104	120	150	148	138 --> 150
123	101	123	132	139	118	136 --> 123
100	137	139	115 --> 139
111	117	128	129	118	150 --> 128
100	139	125	119	111 --> 125
137	150	116	126	125 --> 116
144	150	125	120	117 --> 125
---
[[147 122 151 143 123]
 [146 130 120 109 126]
 [105 139 101 137 148]] Answer: 101

[[138 141 122 128 120 119 150]
 [117 108 144 133 119  99 151]
 [132 131 116 125 138 136 142]] Answer: 138

[[135 122 116 132 134 115]
 [133 123 124 124 125 113]
 [120 130 136 134 134 154]] Answer: 134

[[111 109 127 130]
 [143 144 121 117]
 [143 150 116 123]] Answer: 150

[[127 105 133 130 133 123]
 [114 108 110 116 130 128]
 [134 132 137 123 132 126]] Answer: 123

[[112 137 138 111 126 115]
 [100 133 146 151 135 123]
 [121 123 125 132 123 125]] Answer: 132

[[127 131 126 100 132 127]
 [143 122 128 128 125 140]
 [132 127 120 123 144 129]] Answer: 123
---
array([132, 129, 137, 146, 111, 104])
129

array([[114, 126, 135, 110, 134, 139],
       [105, 115, 127, 126, 111, 134],
       [103, 112, 121, 152, 121, 156]])
126

array([127, 132, 102, 119])
132

array([112, 101, 119, 100, 103])
101

array([117, 122, 135, 128, 137, 128,  99])
122

array([101, 122, 134, 119, 115, 124])
122
---
[[131 130 127 129 128 126 119 131 126 128 125 132 131 128 128 124]
 [117 124 141 123 118 128 125 136 139 134 129 124 132 117 129 129]
 [128 126 130 122 124 141 126 128 126 120 129 125 117 123 125 129]
 [125 130 130 122 120 132 120 128 129 130 125 126 116 126 134 133]
 [124 133 130 131 112 131 127 129 119 115 133 128 123 120 127 126]
 [129 129 124 128 129 126 125 130 122 128 127 127 130 129 131 126]
 [126 132 125 119 125 131 128 124 122 125 125 125 129 122 124 132]
 [121 131 126 124 126 126 130 128 132 123 134 127 122 118 125 128]
 [132 117 119 129 133 131 117 134 127 127 128 135  99 120 133 132]
 [134 122 128 121 114 127 115 127 155 122 124 126 131 125 136 122]
 [125 131 123 136 117 127 130 136 131 122 130 121 126 121 135 136]
 [129 128 126 130 130 128 125 127 126 126 130 128 130 128 130 122]] result: 125

[[123 131 132 117 145 133 131]
 [124 135 127 118 141 136 122]
 [116 132 134 115 124 133 137]
 [123 128 129 114 119 121 140]
 [120 130 134 126 110 132 132]
 [126 137 119 117 129 132 124]
 [124 126 130 118 111 125 139]
 [124 133 123 110 127 117 136]
 [130 127 125 114 126  98 140]] result: 124

[[110 121 132 112 121 139 129 126 136 141 128 124 122 119 143 130]
 [111 123 133 110 122 140 131 126 137 141 128 125 121 117 144 131]
 [109 122 133 111 122 139 130 125 137 141 126 125 122 116 142 129]
 [110 122 134 111 122 138 131 126 136 140 128 124 121 118 145 129]
 [131 121 121 116 135 120 125 120 129 128 132 119 132 133 127 140]
 [128 125 118 116 126 121 123 121 139 125 137 124 129 132 121 131]
 [124 139 127 137 123 141 126 130 130 126 126 137 105 123 127 124]
 [123 138 127 136 124 139 126 128 130 125 127 138 105 121 129 123]
 [123 138 127 136 123 141 128 130 129 125 126 136 103 122 127 122]
 [127 123 119 116 125 120 126 121 139 125 137 125 129 132 122 130]] result: 123

[[130 126 135 119 124 130 132 133]
 [127 123 124 115 120 137 122 127]
 [135 138 123 124 118 122 135 121]
 [137 149 120 140 131 129 131 136]
 [134 119 143 128 133 139 130 130]
 [132 133 135 142 124 131 137 134]
 [132 124 127 138 149 125 130 129]
 [124 130 133 128 125 150 122 135]
 [130 126 134 134 132 125 130 130]
 [122 133 121 118 124 122 134 151]
 [126 132 127 138 120 120 125 110]] result: 122

[[142 155 121 116 140 140 119 117 155 123 117]
 [124 111 117 112 115 115 143 111 111 116 115]
 [143 156 123 120 140 140 118 120 157 122 117]
 [141 156 124 120 140 140 119 120 156 122 117]
 [142 155 122 117 140 140 118 117 155 123 117]] result: 141

[[132 119 147 117 120 114 111 142 117 114 111]
 [127 145 132 138 125 115 136 134 120 144 116]
 [133 127 129 107 145 145 114 108 124 120 143]
 [110 115 137 125 125 111 149 118 147 119 115]
 [135 130 124 146 108 145 121 109 127 143 121]
 [146 146 131 111 115 121 129 122 109 143 132]
 [144 148 117 129 115 109 130 114 138 135 111]] result: 146

[[116 121 123 118 146 129 113 116 113]
 [145 140 138 146 139 128 148 146 148]
 [148 143 140 150 118 134 153 151 153]
 [140 136 135 142 128 124 144 142 144]
 [119 121 125 119 143 134 114 117 115]
 [116 122 121 113 127 133 112 114 112]
 [135 133 130 137 134 127 136 136 137]
 [121 124 125 121 122 135 119 121 119]] result: 135
---
[[108 115 112 113 112 113]
 [103 124 134 142 150 158]
 [109 120 137 140 139 135]] result: 142

[[127 150 118 108 132 122 141]
 [147 126 122 143 124 144 122]] result: 132

[[114 146 136 137 123 123 128]
 [135 123 152 123 104 135 152]
 [113 144 130 144 129 136 126]] result: 104

[[129 153 156 158 121 137]
 [133 145 127 125 129 123]] result: 158

[[111 112 127 123]
 [151 144 119 127]
 [137 118 113 103]] result: 144

[[146 141 114 115 138 117]
 [107 149 145 107 107 149]
 [145 140 115 115 138 117]] result: 107
